Each row below holds a small network's activations on one input, seen along a few directions.
In each table, some parts of the input vary, and every possible input appears once, in random order.
A made-up example of a description, with smaller parts first: ring(5) and (point or (values(2) and line(4)) or line(9)).
Shared parts are said once, and a part with two or three values counts as separate values.
In the rows, zero is written as 128.

Other details of the inputs shift rows strongly along two fixed directions, in all tables alike. That doesn't count.
To show where, the next rows are all for the same input, with only those details redrawn:
[123 138 155 137 135 132 126 129 135 106 145 112]
[128 107 115 110 111 130 136 123 127 137 114 116]
[128 107 115 111 111 130 137 123 127 137 114 116]
[123 138 156 137 136 132 126 129 135 107 145 112]
[ 94  80 114 163 117  63  87  97  53 108 167 204]
[128 108 115 110 111 130 136 123 127 137 114 116]
[123 138 156 137 136 132 126 129 135 106 145 112]

Table:
r1: [137 127 102 110 134 125 133 131 125 145 104 129]
r2: [133 155 147 140 155 133 119 141 133 122 135 133]
r3: [113 141 154 147 146 138 128 133 141 117 135 126]
r4: [141 118  98 115 134 131 132 133 137 145 111 135]
r5: [119 145 157 139 134 130 131 132 128 109 142 112]
r6: [131 153 152 133 132 125 126 132 131 112 150 121]
r7: [122 151 143 152 144 136 124 134 138 122 139 125]
r8: [136 149 140 135 160 127 116 135 140 113 139 126]
r9: [126 154 150 150 144 134 122 138 131 122 132 124]
r10: [140 159 144 136 141 125 125 129 131 114 146 126]
r11: [119 145 161 141 130 139 128 136 129 115 141 119]
r12: [145 130 110 111 114 134 134 127 125 152 114 135]
r13: [107 100 101 166 119  68  86  98  57 122 174 225]
r14: [120 113 114 116 106 141 141 125 128 145 116 125]
r15: [116 143 161 145 147 136 126 137 133 117 128 125]
r16: [121 114 115 115 125 127 139 127 125 140  97 121]
r17: [128 107 115 110 111 130 136 123 127 137 114 116]
r18: [125 107 114 114 127 128 134 124 131 138 100 122]
r19: [129 147 143 146 149 126 118 132 137 112 136 117]
r20: [125 105 112 120 124 133 138 128 136 139 103 128]
r21: [130 153 156 135 129 134 124 137 132 118 148 128]
r22: [149 122 102 113 116 132 135 126 136 144 121 134]
r23: [134 124 100 115 132 135 133 131 133 153 111 137]
r24: [140 115 108 109 107 132 137 129 136 141 123 130]
r25: [149 123 104 107 119 127 130 121 132 143 118 128]
r26: [139 116 110 104 110 126 132 124 131 140 121 123]
r27: [123 135 153 142 132 137 130 133 139 107 147 119]
r28: [131 122 110 110 105 137 136 127 132 148 124 131]
r29: [130 125 105 121 123 125 136 128 123 145 101 120]
r30: [130 145 142 152 146 132 124 136 142 114 138 123]
The inputs of r1 and r10 match in every part but one. If r4 is changed in the same way as r1 into r10, which row does it become?
Answer: r22
Describe the family of inputs behind these rows.
Answer: ring(5) and ring(6)

Table:
r31: [127 130 153 138 132 104 108 114 122  95 161 124]
r32: [ 92 141 150 156 138 119 121 127 111 108 148 128]
r33: [110 146 153 166 118 122 123 134 115 114 155 137]
r34: [ 92 123 172 138 135 123 124 127 111 100 148 133]
r35: [121 103 132 111  89 139 146 132 120 141 112 130]
r36: [128 117 107 133 106 140 144 126 132 155 109 145]
r37: [111 136 167 158 111 125 117 124 114 112 154 134]
r38: [140 166 148  94 155 211 172 165 221 155  84  50]
r39: [143 111  91 113 125 118 132 116 137 135 117 138]
r40: [128 111 105 131 114 145 133 138 137 160 111 155]
r41: [113 130 142 162 147 108 115 128 115  94 142 117]
r42: [135 154 143 154 172 104 106 135 107 112 127 138]
r43: [129  99  96 130 135 123 135 120 130 136  98 128]
r44: [140 114 113 103  92 132 133 113 122 143 134 118]
r45: [158 138  95 100 136 108 122 127 118 148 105 139]
r46: [127 122 159 128 135 105 116 123 122  89 163 133]
r47: [136 143 134 148 145 132 107 131 137 115 173 161]
r48: [159 148  95 102 121 126 127 129 112 157 118 145]
r49: [104 105 124 112 106 132 136 115 116 144 106 113]
r50: [142 144 110 121 116 130 132 138 111 165  97 148]
r51: [124  93 115 118 115 120 129 115 118 130 100 103]
r52: [165 209 180 124 158 199 158 154 217 108 150  55]
r53: [138 123  96 111  97 127 137 122 122 145 136 123]
r54: [129 131 160 130 121 123 121 125 117 100 177 138]
r55: [114 166 150 147 163 115 112 134 104 125 132 148]
r56: [131  94  94 127 143 128 123 132 138 142  99 137]
r57: [109 111 105 123 127 135 143 121 128 151 104 136]
r58: [127 141 138 144 138 102 113 123 124  97 162 127]
r59: [144 105  89 110 133 123 121 127 144 141 118 148]
r60: [123  84 121 108 118 122 137 125 118 123 100 113]
The inputs of r50 and r45 match in every part but one. If r40 is changed in the same way as r50 into r45, which row does it become?
Answer: r59
Describe the family of inputs behind these rows.
Answer: ring(5) and (point or line(5))
Which other rows does r44 become when the ring(5) part takes its other values? List them by row number.
Answer: r31, r37, r49, r51
Which other rows agree with r60 in the ring(5) part? List them by row number.
Answer: r41, r42, r43, r51, r56
